Each row below holds a small network's activations on one record, seen along a few directions.
Each row is followed by the record's values for the fields Zub, Fosi, Lumav, Biza, Fodid.
A field that a record lacks is written missing.
The largest differences between rows may come from other fields.
(in the rows, 500 means zero)
Random noise pushes rows far along 10 fixed directions. That doesn't count. These rows show it; they differ only by the noise:
[549, 594, 585, 590, 422, 725, 560, 588, 333, 476, 418, 429, 395, 539, 254,
 638, 553, 436, 369, 605, 575, 503, 542, 393, 428, 620, 218, 174]
[510, 469, 414, 394, 532, 446, 635, 522, 577, 516, 584, 534, 406, 475, 521,
 475, 571, 554, 359, 492, 401, 485, 353, 612, 593, 495, 569, 554]
[524, 659, 563, 554, 454, 626, 421, 414, 549, 521, 440, 382, 417, 493, 361,
 513, 337, 509, 682, 702, 584, 502, 644, 438, 465, 557, 557, 341]
[325, 581, 541, 508, 430, 326, 183, 482, 521, 324, 379, 395, 562, 599, 406,
 461, 489, 468, 702, 410, 557, 555, 587, 465, 284, 526, 531, 509]
[550, 473, 518, 567, 592, 327, 662, 431, 422, 562, 547, 532, 552, 435, 567,
 361, 581, 657, 454, 539, 678, 515, 621, 595, 571, 404, 372, 813]
[465, 535, 485, 364, 357, 441, 342, 585, 679, 351, 559, 505, 298, 403, 401,
 550, 474, 413, 647, 469, 487, 490, 431, 649, 395, 520, 665, 384]
[382, 547, 326, 332, 539, 325, 584, 500, 505, 386, 506, 449, 382, 510, 436,
 471, 593, 497, 459, 358, 457, 472, 429, 660, 496, 514, 558, 624]
[638, 407, 537, 394, 537, 633, 495, 642, 649, 475, 706, 661, 319, 473, 649,
 636, 504, 334, 472, 461, 608, 513, 315, 666, 586, 360, 474, 431]
[474, 509, 529, 435, 574, 342, 442, 511, 618, 514, 628, 473, 533, 554, 457,
 421, 583, 611, 449, 534, 347, 525, 409, 549, 523, 445, 602, 543]
[403, 483, 321, 319, 654, 439, 609, 563, 445, 414, 505, 525, 402, 648, 583,
 631, 653, 389, 275, 228, 483, 537, 267, 662, 502, 431, 450, 631]
[523, 471, 666, 689, 276, 414, 313, 637, 479, 361, 525, 652, 552, 284, 466,
 506, 565, 468, 459, 644, 719, 550, 577, 513, 402, 544, 268, 345]
[390, 617, 364, 444, 523, 484, 484, 478, 514, 425, 443, 493, 434, 505, 503,
 605, 481, 432, 392, 507, 505, 538, 404, 576, 496, 545, 558, 442]

[438, 585, 341, 457, 474, 456, 590, 453, 442, 400, 484, 490, 438, 357, 546,
 454, 485, 458, 543, 527, 578, 462, 551, 603, 578, 534, 530, 567]	(Zub missing; Fosi missing; Lumav c1; Biza j1; Fodid d2)
[725, 434, 568, 448, 644, 733, 718, 461, 632, 753, 689, 485, 367, 541, 518,
 480, 415, 555, 557, 587, 472, 457, 468, 483, 682, 353, 544, 528]	(Zub missing; Fosi missing; Lumav c2; Biza j1; Fodid d1)
[443, 553, 452, 557, 469, 418, 541, 524, 369, 416, 568, 524, 499, 376, 477,
 456, 592, 486, 437, 564, 624, 506, 585, 580, 526, 546, 390, 493]	(Zub missing; Fosi missing; Lumav c1; Biza j2; Fodid d1)
[566, 447, 474, 343, 470, 298, 529, 554, 561, 383, 677, 554, 403, 334, 414,
 371, 608, 546, 599, 480, 406, 403, 507, 701, 528, 459, 577, 531]	(Zub l1; Fosi e2; Lumav c2; Biza j2; Fodid d1)
[559, 578, 592, 514, 523, 573, 621, 491, 430, 692, 471, 491, 345, 493, 403,
 737, 519, 606, 291, 544, 520, 601, 446, 603, 310, 407, 584, 616]	(Zub l1; Fosi e1; Lumav c1; Biza j1; Fodid d1)
[422, 571, 437, 519, 573, 282, 603, 512, 431, 542, 518, 541, 551, 395, 473,
 542, 619, 614, 282, 524, 502, 583, 481, 623, 493, 444, 497, 652]	(Zub missing; Fosi missing; Lumav c2; Biza j1; Fodid d2)
[589, 577, 538, 549, 687, 631, 536, 410, 557, 616, 668, 454, 558, 510, 581,
 388, 373, 539, 644, 735, 524, 451, 604, 392, 762, 416, 538, 454]	(Zub missing; Fosi missing; Lumav c2; Biza j1; Fodid d2)
[400, 507, 307, 401, 465, 656, 571, 459, 522, 465, 398, 553, 353, 524, 666,
 581, 375, 337, 402, 439, 508, 457, 337, 530, 575, 581, 611, 492]	(Zub l2; Fosi e2; Lumav c1; Biza j2; Fodid d1)
[525, 412, 538, 517, 511, 545, 427, 486, 651, 558, 483, 614, 509, 528, 653,
 576, 386, 492, 540, 430, 567, 568, 437, 524, 487, 411, 597, 613]	(Zub missing; Fosi missing; Lumav c2; Biza j1; Fodid d1)
[499, 570, 508, 598, 593, 511, 486, 406, 382, 492, 490, 461, 606, 523, 589,
 432, 529, 543, 510, 629, 527, 514, 574, 463, 541, 490, 439, 527]	(Zub missing; Fosi missing; Lumav c1; Biza j2; Fodid d1)
[496, 591, 478, 485, 660, 371, 434, 500, 548, 519, 599, 488, 518, 458, 468,
 602, 525, 493, 495, 498, 518, 541, 537, 639, 475, 354, 598, 549]	(Zub missing; Fosi missing; Lumav c2; Biza j2; Fodid d2)
[540, 675, 370, 464, 559, 699, 735, 317, 518, 718, 317, 400, 302, 502, 411,
 689, 298, 567, 443, 645, 479, 537, 475, 554, 456, 542, 769, 524]	(Zub missing; Fosi missing; Lumav c2; Biza j2; Fodid d1)
[458, 631, 325, 555, 608, 525, 737, 471, 223, 472, 445, 503, 535, 473, 494,
 590, 655, 500, 152, 567, 495, 518, 468, 548, 590, 550, 290, 473]	(Zub missing; Fosi missing; Lumav c1; Biza j1; Fodid d2)
[647, 266, 581, 447, 497, 722, 567, 643, 464, 552, 465, 568, 401, 662, 619,
 645, 629, 439, 393, 276, 375, 529, 237, 471, 401, 453, 442, 472]	(Zub missing; Fosi missing; Lumav c2; Biza j2; Fodid d1)
[687, 280, 699, 666, 465, 690, 489, 543, 429, 668, 445, 605, 611, 519, 803,
 559, 600, 596, 351, 515, 421, 616, 349, 410, 425, 433, 503, 566]	(Zub missing; Fosi missing; Lumav c1; Biza j2; Fodid d2)
[454, 320, 391, 516, 244, 472, 807, 544, 448, 561, 367, 538, 492, 390, 452,
 314, 597, 725, 190, 508, 302, 419, 406, 331, 587, 780, 437, 505]	(Zub l2; Fosi e1; Lumav c1; Biza j1; Fodid d1)
[486, 512, 587, 605, 479, 520, 488, 369, 484, 538, 440, 457, 628, 629, 436,
 304, 450, 558, 607, 636, 513, 473, 658, 274, 564, 578, 361, 462]	(Zub l1; Fosi e2; Lumav c2; Biza j1; Fodid d1)
[614, 372, 396, 455, 536, 565, 781, 538, 435, 508, 639, 640, 382, 359, 699,
 481, 616, 499, 340, 480, 544, 449, 389, 657, 668, 446, 428, 623]	(Zub missing; Fosi missing; Lumav c1; Biza j2; Fodid d1)
[595, 576, 505, 493, 564, 658, 644, 428, 495, 564, 543, 455, 428, 516, 492,
 491, 453, 489, 537, 645, 513, 468, 540, 519, 587, 502, 486, 424]	(Zub missing; Fosi missing; Lumav c1; Biza j2; Fodid d1)
[570, 390, 639, 536, 424, 447, 494, 557, 452, 517, 517, 556, 517, 457, 531,
 471, 659, 584, 434, 481, 467, 509, 495, 532, 410, 478, 468, 544]	(Zub l1; Fosi e2; Lumav c1; Biza j2; Fodid d1)
[530, 466, 485, 599, 317, 686, 497, 442, 559, 538, 287, 553, 438, 365, 545,
 574, 250, 447, 672, 569, 729, 486, 608, 423, 467, 609, 525, 467]	(Zub missing; Fosi missing; Lumav c2; Biza j1; Fodid d1)
[444, 417, 574, 449, 342, 545, 365, 612, 544, 381, 425, 430, 429, 628, 342,
 428, 496, 423, 709, 348, 490, 448, 519, 357, 376, 597, 408, 348]	(Zub missing; Fosi missing; Lumav c2; Biza j2; Fodid d1)
[447, 383, 558, 453, 526, 452, 448, 595, 401, 511, 436, 520, 551, 775, 540,
 611, 708, 481, 282, 222, 391, 602, 299, 472, 304, 441, 383, 608]	(Zub l1; Fosi e1; Lumav c1; Biza j1; Fodid d1)
[555, 477, 466, 449, 609, 575, 684, 584, 394, 555, 579, 421, 476, 548, 361,
 565, 617, 508, 364, 403, 490, 445, 478, 483, 544, 469, 363, 474]	(Zub missing; Fosi missing; Lumav c1; Biza j2; Fodid d1)
[546, 412, 626, 501, 571, 450, 403, 671, 626, 567, 828, 598, 564, 404, 534,
 556, 616, 527, 340, 579, 376, 547, 324, 551, 589, 362, 575, 372]	(Zub missing; Fosi missing; Lumav c2; Biza j2; Fodid d2)
[617, 413, 602, 482, 460, 630, 505, 566, 469, 476, 521, 505, 385, 495, 504,
 531, 499, 410, 689, 410, 710, 469, 586, 558, 436, 433, 375, 527]	(Zub missing; Fosi missing; Lumav c1; Biza j2; Fodid d1)
[553, 395, 452, 439, 326, 698, 690, 620, 441, 530, 382, 445, 348, 436, 368,
 602, 589, 506, 341, 426, 302, 434, 357, 465, 447, 679, 515, 316]	(Zub missing; Fosi missing; Lumav c1; Biza j2; Fodid d2)
[423, 646, 465, 531, 432, 575, 539, 537, 428, 465, 426, 390, 435, 449, 209,
 608, 482, 474, 383, 577, 450, 491, 510, 430, 475, 663, 469, 216]	(Zub missing; Fosi missing; Lumav c2; Biza j2; Fodid d2)
[518, 470, 519, 436, 592, 433, 677, 559, 448, 560, 572, 394, 520, 621, 279,
 438, 658, 612, 381, 404, 310, 441, 453, 467, 486, 472, 442, 519]	(Zub missing; Fosi missing; Lumav c2; Biza j2; Fodid d1)
[336, 609, 310, 489, 428, 372, 355, 486, 487, 259, 402, 451, 555, 373, 500,
 491, 450, 379, 602, 472, 450, 442, 529, 528, 486, 600, 623, 386]	(Zub missing; Fosi missing; Lumav c2; Biza j2; Fodid d2)
[558, 421, 539, 571, 362, 458, 593, 550, 430, 607, 290, 434, 588, 510, 351,
 480, 633, 704, 304, 487, 184, 522, 408, 390, 338, 670, 568, 446]	(Zub missing; Fosi missing; Lumav c2; Biza j2; Fodid d2)
[420, 713, 324, 360, 579, 519, 534, 384, 587, 520, 498, 369, 348, 466, 390,
 580, 400, 480, 553, 565, 403, 487, 495, 603, 498, 504, 746, 476]	(Zub missing; Fosi missing; Lumav c1; Biza j1; Fodid d1)
[624, 491, 544, 443, 560, 672, 413, 454, 736, 555, 649, 646, 416, 539, 755,
 512, 283, 391, 665, 585, 616, 467, 424, 578, 657, 379, 614, 457]	(Zub l1; Fosi e2; Lumav c1; Biza j2; Fodid d1)
[421, 463, 434, 604, 328, 448, 567, 607, 317, 355, 465, 538, 657, 347, 428,
 349, 732, 509, 186, 581, 339, 415, 486, 339, 607, 784, 281, 220]	(Zub l2; Fosi e2; Lumav c1; Biza j2; Fodid d2)
[435, 626, 589, 665, 514, 285, 203, 521, 562, 517, 504, 555, 744, 344, 481,
 649, 486, 568, 384, 711, 463, 644, 498, 551, 384, 456, 632, 412]	(Zub missing; Fosi missing; Lumav c2; Biza j2; Fodid d2)
[617, 631, 507, 510, 631, 564, 499, 455, 549, 549, 496, 465, 557, 579, 450,
 534, 417, 490, 539, 653, 420, 488, 524, 494, 576, 461, 491, 366]	(Zub missing; Fosi missing; Lumav c2; Biza j1; Fodid d2)
[523, 642, 476, 324, 636, 529, 405, 500, 606, 511, 655, 387, 368, 522, 403,
 606, 475, 465, 601, 557, 269, 476, 404, 582, 520, 420, 803, 352]	(Zub l1; Fosi e2; Lumav c2; Biza j1; Fodid d2)
[337, 536, 478, 458, 360, 316, 212, 513, 665, 397, 433, 527, 498, 418, 463,
 605, 378, 466, 642, 411, 533, 542, 478, 554, 315, 521, 727, 516]	(Zub l1; Fosi e1; Lumav c2; Biza j1; Fodid d1)

Which values does each new row have?
[587, 427, 712, 575, 589, 511, 214, 584, 513, 463, 643, 535, 639, 560, 703,
 523, 595, 448, 613, 489, 495, 575, 471, 499, 437, 313, 504, 489]	(Zub missing; Fosi missing; Lumav c1; Biza j2; Fodid d2)
[533, 428, 481, 338, 342, 467, 456, 498, 708, 430, 455, 461, 316, 469, 430,
 436, 346, 488, 816, 362, 446, 397, 531, 557, 403, 539, 720, 510]	(Zub l1; Fosi e1; Lumav c2; Biza j2; Fodid d1)
[409, 431, 514, 546, 418, 294, 318, 443, 751, 570, 508, 536, 678, 397, 536,
 381, 388, 691, 596, 594, 382, 524, 493, 429, 482, 505, 793, 601]	(Zub missing; Fosi missing; Lumav c2; Biza j1; Fodid d1)
[389, 536, 531, 474, 500, 188, 439, 537, 489, 476, 510, 454, 576, 456, 344,
 544, 687, 641, 371, 397, 301, 604, 428, 633, 288, 463, 652, 627]	(Zub missing; Fosi missing; Lumav c2; Biza j2; Fodid d2)
[460, 576, 320, 425, 604, 545, 590, 406, 517, 523, 380, 483, 432, 571, 561,
 592, 386, 435, 500, 457, 534, 502, 447, 579, 526, 524, 618, 561]	(Zub missing; Fosi missing; Lumav c2; Biza j2; Fodid d1)
[526, 390, 516, 476, 453, 629, 530, 542, 473, 433, 526, 499, 421, 559, 568,
 414, 523, 398, 585, 397, 582, 441, 492, 464, 553, 515, 356, 476]	(Zub missing; Fosi missing; Lumav c1; Biza j2; Fodid d1)
[451, 439, 590, 437, 432, 466, 247, 595, 557, 385, 459, 456, 506, 587, 471,
 553, 551, 426, 644, 319, 467, 527, 434, 519, 299, 477, 569, 458]	(Zub missing; Fosi missing; Lumav c1; Biza j2; Fodid d1)
[432, 624, 363, 617, 449, 322, 488, 475, 488, 344, 558, 697, 589, 187, 629,
 541, 445, 416, 368, 693, 777, 541, 553, 699, 611, 481, 406, 493]	(Zub missing; Fosi missing; Lumav c1; Biza j2; Fodid d1)
[602, 546, 579, 481, 516, 632, 564, 497, 537, 593, 484, 444, 405, 556, 378,
 610, 472, 507, 528, 555, 433, 521, 472, 508, 413, 490, 552, 384]	(Zub missing; Fosi missing; Lumav c2; Biza j2; Fodid d1)
[592, 385, 634, 533, 478, 608, 691, 532, 433, 660, 567, 407, 429, 520, 347,
 416, 573, 647, 489, 497, 431, 477, 542, 406, 519, 517, 460, 535]	(Zub missing; Fosi missing; Lumav c2; Biza j2; Fodid d2)
[391, 680, 380, 439, 649, 434, 426, 476, 608, 448, 685, 476, 525, 496, 382,
 527, 456, 401, 495, 628, 482, 474, 505, 527, 645, 460, 537, 327]	(Zub missing; Fosi missing; Lumav c2; Biza j1; Fodid d1)
[627, 396, 639, 602, 396, 676, 477, 579, 532, 508, 553, 584, 539, 507, 500,
 414, 478, 474, 520, 625, 549, 461, 527, 369, 597, 566, 277, 336]	(Zub missing; Fosi missing; Lumav c1; Biza j1; Fodid d1)
[465, 275, 425, 475, 194, 530, 530, 479, 502, 429, 172, 444, 495, 524, 619,
 325, 488, 526, 669, 226, 357, 425, 461, 397, 357, 694, 658, 630]	(Zub missing; Fosi missing; Lumav c1; Biza j2; Fodid d2)
[419, 734, 418, 590, 682, 403, 526, 280, 385, 520, 377, 419, 645, 550, 501,
 472, 390, 557, 472, 700, 553, 533, 674, 500, 603, 497, 488, 548]	(Zub l1; Fosi e2; Lumav c2; Biza j2; Fodid d2)
[417, 559, 516, 501, 565, 344, 436, 390, 482, 446, 529, 423, 488, 595, 429,
 311, 470, 527, 752, 461, 670, 502, 702, 524, 462, 439, 439, 691]	(Zub missing; Fosi missing; Lumav c2; Biza j2; Fodid d1)
[548, 602, 484, 533, 540, 309, 565, 432, 528, 601, 512, 530, 643, 458, 476,
 413, 561, 703, 306, 706, 277, 497, 456, 562, 571, 517, 538, 529]	(Zub l1; Fosi e2; Lumav c1; Biza j1; Fodid d2)
[504, 450, 534, 536, 517, 380, 465, 496, 551, 520, 566, 625, 574, 469, 673,
 428, 586, 577, 372, 559, 474, 581, 390, 594, 516, 446, 539, 619]	(Zub missing; Fosi missing; Lumav c1; Biza j2; Fodid d1)
[460, 489, 378, 377, 611, 641, 604, 524, 538, 557, 461, 433, 452, 675, 418,
 644, 459, 430, 427, 361, 407, 464, 368, 426, 541, 510, 515, 422]	(Zub missing; Fosi missing; Lumav c2; Biza j1; Fodid d1)
[467, 405, 393, 479, 351, 469, 458, 544, 609, 366, 480, 633, 469, 428, 580,
 384, 418, 390, 604, 469, 588, 429, 479, 501, 582, 609, 477, 476]	(Zub missing; Fosi missing; Lumav c2; Biza j1; Fodid d1)
